Each row below holds a small network's activations on one input, seen along a few directions.
In each table, some parts of the input vary, and every possible input appears once, in random order.
Descriptions start from the smaller parts, as in this example, which fits no table here: one of 4 places along a line, together with either a single point or one of 9 places around a ring or (one of 2 separate values, together with one of 8 places around a ring).
Shared parts are said once, and a part with two or three values counts as separate values.

Other details of the inputs vary at random and push rows far along two fixed directions, the same in every table; ignore that.

Rows:
R1: [-18   0 -17   1  -3  -9 -20  11  13  -3   0]
R2: [ 20  -7  -8   2 -15 -28  25   1 -17  12  -6]
R3: [ 18   0  34  -3   2  18  12  -7 -19   4   3]
R4: [ 19   1  33  -2   3  19  13 -10 -17   4   2]
R5: [-17  -1 -22   1  10  -4  -8   2  14 -10   0]
R6: [ 7  4 17 -4 10 21 10 -2 -1  5  9]
R7: [  2  17   6   2  -7  14 -14   0   4  -5  -5]
R8: [  2  -9  -5   4  -2 -12   2  -6 -10  -6  -8]
R9: [-16  -6 -23   2  -1 -18 -11   3  12  -5  -2]
R10: [-21   9  -9  -1   3  11 -25   8  23  -5   4]
R11: [ -1 -15 -18   5  -3 -27   4  -6 -11  -9 -13]
R12: [  0 -22 -27   4 -12 -45  10   2  -8   5  -8]
R13: [ 7  2 15 -4 11 19 12 -5 -1  4  9]
R14: [-18  32   4  -3  -2  35 -35  10  34  -3   8]
R15: [ 17  -6  20  -4   4   5  24  -1 -16  11   7]
Description of these inputs: one of 3 separate values, together with either a single point or one of 4 places along a line.
Q: Changing only the choice among 3 separate values turns R12 into R8. The same change can be made to R14. Which row results?
A: R7
Q: Change only the choice among 3 separate values in R11. List by row number the other rows that result.
A: R5, R9
Q: List by row number the other rows that have the choice among 3 separate values in common with R6.
A: R2, R5, R13, R15

Rows:
R16: [-12   0 -28   7   0 -13 -13  -2   5 -17 -14]
R17: [  6 -14  -5   4  -2 -14   8  -4 -13   2  -6]
R18: [  4 -32 -12   1  -3 -42  23  -4 -16   7  -2]
R19: [17 12 22 -3  2 26 12 -1 -5 10  7]
R20: [ -8   5   9  -1   9  16 -13   1   3 -10   1]
R21: [ 13  -7 -14   4  -7 -24  18  -4 -17  -3 -12]
R22: [ 17  21  37  -3 -15  28  -5   2   0  16   7]
R23: [ -8   4   6  -1   5  16 -13   8   5   0   5]
R24: [-19   4 -25   1   7   0 -13   3  22  -7   1]
R25: [-10  -3   0  -5   8   2  -1   6   9   3  10]
R26: [  9 -16 -23   7 -11 -34  14   0 -16   4 -12]
R27: [-24  26  -6  -2   9  35 -35  16  29 -10   7]
R28: [ 24  16  48 -11  12  46  28  -9  -1  18  22]
R29: [-15  12 -16   1 -15 -10 -23   9  24   3   0]
R30: [ 13 -10  27  -2   6   5  13 -13 -20  -2  -1]
R31: [-19   0 -19   6   8   0 -23  -4  10 -21 -10]
R32: [ -4  10  -1  -1   4   7  -6   3   2 -10  -2]
R33: [  6  -9  12  -3   8   5  15 -10  -2   6   8]
R34: [ 21 -16   3  -4  -5 -26  39   1 -20  17   5]
R35: [ 10   6   5   3 -21 -14  -4  -2  -7   3 -10]
R36: [-20  -8 -19   4   2  -9 -22   6   7  -9  -5]
Q: Describe the family of inputs behind these rows.
A: one of 3 separate values, together with either a single point or one of 6 places around a ring
Q: Changing only the choice among 3 separate values turns R32 into R27. The same change can be made to R16. Which row results?
A: R26
Q: A walk changes only the place on the ring of 6. It starts at R24 and steps to R33. List the rest of the walk in order.
A: R18, R25, R34, R28
